Each row below holds a small network's activations on one input, seen along a few directions.
In each table, some parts of the input vary, and every possible input appears once, in random order.
Descriptions start from the smaller parts, as in this example, which fits no table here: values(3) and (point or ring(9) or (line(4) and ring(5))).
Shared parts are said once, and a part with two or three values counts as separate values.

Other details of the inputs vary at random and push rows far along two fixed directions, the same in every table; ignore that.

Table:
row 1: -11.9	-18.4	-77.9	-10.2	-9.2	3.5	5.8	0.5	-21.9	-18.8	10.0	-8.7
row 2: -2.3	1.6	-6.5	-10.3	0.5	-2.6	-1.4	6.4	1.6	2.6	-4.2	-6.0
row 3: 17.4	24.5	18.0	-0.2	-6.0	-16.8	8.0	8.0	-2.6	31.6	3.3	11.7
row 4: -4.7	-5.1	-1.3	2.4	-3.4	-0.7	2.2	-3.4	-7.7	-1.3	7.1	8.0
row 5: -2.7	-3.8	-2.2	-11.5	1.6	-2.5	4.4	4.1	-6.1	5.5	-2.1	-1.8
row 6: 2.3	-0.1	-9.6	3.2	-2.4	6.6	-1.6	2.2	10.3	-1.3	2.2	-9.2
row 7: -15.1	-19.0	72.7	2.7	40.8	9.5	-28.1	-14.8	23.7	-52.7	-26.3	-17.5
row 8: 17.4	21.2	9.9	18.6	-11.9	5.3	2.7	1.5	12.3	25.8	7.0	12.3
row 9: 0.8	1.6	26.2	-5.9	9.7	1.5	-6.9	4.2	11.3	-2.9	-13.1	-10.0
row 10: 14.3	20.8	16.6	14.9	-11.2	-5.8	5.2	1.4	0.9	30.8	6.7	17.3
row 11: 17.8	19.7	9.9	19.2	-14.0	3.3	4.0	-0.8	15.4	25.2	7.5	10.0
row 12: -18.6	-26.6	9.3	-5.8	21.1	18.2	-15.3	-6.4	10.2	-40.6	-11.3	-22.0
row 13: 3.4	2.9	-6.7	-8.8	1.1	-10.4	-0.3	1.7	-9.1	-2.1	-10.1	-3.2
row 14: 18.7	24.4	56.8	20.5	1.1	-10.3	-1.2	0.1	10.5	23.3	-1.7	20.7
row 15: -21.5	-25.4	10.5	-7.1	23.1	10.8	-17.4	-10.3	6.5	-46.8	-9.7	-18.7
row 16: 10.8	18.7	-15.3	15.1	-14.1	-4.6	6.8	2.1	0.0	19.0	15.6	17.6
row 17: -3.6	-11.4	80.4	-5.0	30.8	6.4	-14.6	-7.1	17.3	-20.3	-27.1	-12.8
row 18: 11.5	20.5	-18.7	7.9	-11.2	-2.5	2.7	7.2	3.1	20.1	9.6	3.7
row 19: -0.8	-5.0	-53.2	0.9	-26.2	2.9	17.6	6.0	-12.6	18.4	20.1	5.2
row 20: -3.6	4.2	-6.1	-9.7	1.4	-5.8	-1.2	4.8	-1.7	1.0	-3.4	-6.1
row 21: -2.9	3.9	-5.5	-9.3	2.8	-10.8	0.0	7.1	-2.6	-2.2	-1.6	-2.8
row 22: -2.0	-2.2	-7.8	7.6	-3.6	9.8	-2.0	-5.4	5.3	-1.7	5.4	4.6
row 23: -29.5	-36.6	20.5	-21.9	29.3	6.7	-10.4	-11.6	-6.5	-46.4	-17.4	-20.3
row 24: 25.2	22.1	19.0	19.4	-13.4	-11.4	7.6	-1.0	-6.1	32.3	0.3	23.6
row 25: -32.4	-45.6	-86.0	-32.8	-7.4	8.5	15.0	3.5	-28.2	-28.4	12.1	-21.8
row 26: 11.3	18.4	-15.1	13.8	-15.8	-2.8	5.5	0.0	0.7	20.4	15.9	15.9
row 27: 11.1	22.9	-15.9	-4.7	-13.0	-15.2	6.8	11.8	-3.6	25.1	7.1	5.1
row 28: -29.2	-37.6	20.7	-22.2	31.3	1.8	-9.5	-9.1	-7.9	-51.0	-15.4	-16.8
row 29: 36.5	37.2	73.2	33.5	0.8	-7.4	-7.4	-9.4	21.5	28.3	-11.6	23.4
row 30: 4.9	-0.6	-26.8	-11.7	-6.2	-12.9	12.8	2.7	-24.7	9.6	-0.3	4.0
row 31: -2.5	-6.2	-22.4	2.4	-12.6	7.3	8.3	3.6	-8.0	9.1	9.7	5.0
row 32: -4.3	-0.1	-38.6	5.2	-12.5	5.6	5.2	-3.1	-6.9	2.6	15.4	6.2
row 33: 0.5	2.0	-9.9	2.1	0.2	5.9	-4.2	2.6	7.2	-1.3	1.5	-4.7
row 34: -4.6	-7.5	-2.8	2.7	-4.2	5.6	1.8	-2.0	-3.0	2.7	3.5	5.8
row 35: -11.6	-15.7	-15.7	-15.0	2.8	3.3	-0.8	2.8	1.5	-15.3	-4.8	-17.5
Each input here is: ring(5) and (point or line(6)).
The inputs of row 23 and row 18 match in every part but the ring(5) part. If row 28 is changed in the same way as row 23 into row 18, which row does it become?
> row 7
Start at row 11 and move only the line(6) part, one step at a time. The first step leads to row 8. Which rows follow, in order?
> row 22, row 32, row 26, row 16
List by row number the other rows that have the ring(5) part in common with row 31.
> row 4, row 10, row 14, row 19, row 24, row 34

Table:
row 36: -15.9	-29.5	86.6	23.4	32.1	29.3	-23.0	-31.1	22.8	-47.7	-15.4	1.4
row 37: 17.8	9.8	70.5	26.6	1.7	8.7	-5.9	-7.7	22.6	19.4	-9.0	13.7
row 38: -31.9	-29.3	9.5	-33.3	34.9	8.3	-22.4	2.7	11.9	-55.2	-25.1	-42.4
row 39: 21.8	32.9	-21.2	25.8	-15.4	-1.5	-0.1	1.1	6.2	24.2	15.7	17.8
row 40: -13.0	-21.2	-37.3	-29.7	-7.2	-24.6	24.5	2.9	-55.8	8.5	4.5	12.7
row 41: 17.5	16.6	93.5	9.4	13.6	0.7	-7.4	3.0	33.8	19.6	-17.8	-3.1
row 42: 26.3	35.9	17.7	-17.0	-1.5	-50.2	13.5	13.6	-29.9	39.7	-10.5	20.6
row 43: -15.9	-16.4	-63.2	-22.3	-0.7	4.9	-1.0	5.3	-8.6	-23.2	0.5	-23.9
row 44: 11.2	22.4	-6.2	-6.1	-20.3	-4.5	16.9	20.7	4.2	48.0	12.2	4.8
row 45: -28.6	-33.7	-11.9	6.0	21.6	14.5	-22.4	-25.8	1.3	-69.8	-4.0	-9.7
row 46: 22.7	38.2	-16.8	-6.8	-12.0	-16.6	8.4	26.2	9.8	36.1	4.8	-7.6
row 47: -23.8	-35.8	-54.5	17.5	-13.0	22.0	2.7	-22.7	-15.2	-32.7	24.8	12.7
row 48: -12.0	-21.2	-47.5	-8.7	-15.3	13.6	12.2	-0.1	-10.6	0.9	11.7	-5.1
row 49: 23.9	31.2	-19.2	15.2	-18.4	-4.7	4.2	11.8	7.6	32.3	7.7	8.2
What do these inputs look like to the network?
> values(2) and (point or line(6))
The inputs of row 36 and row 39 match in every part but the values(2) part. If row 40 is changed in the same way as row 36 into row 39, which row does it become?
> row 42
Which other rows does row 43 become when the values(2) part takes its other values? List them by row number.
> row 48
Which other rows does row 46 become when the values(2) part takes its other values? List them by row number.
> row 41
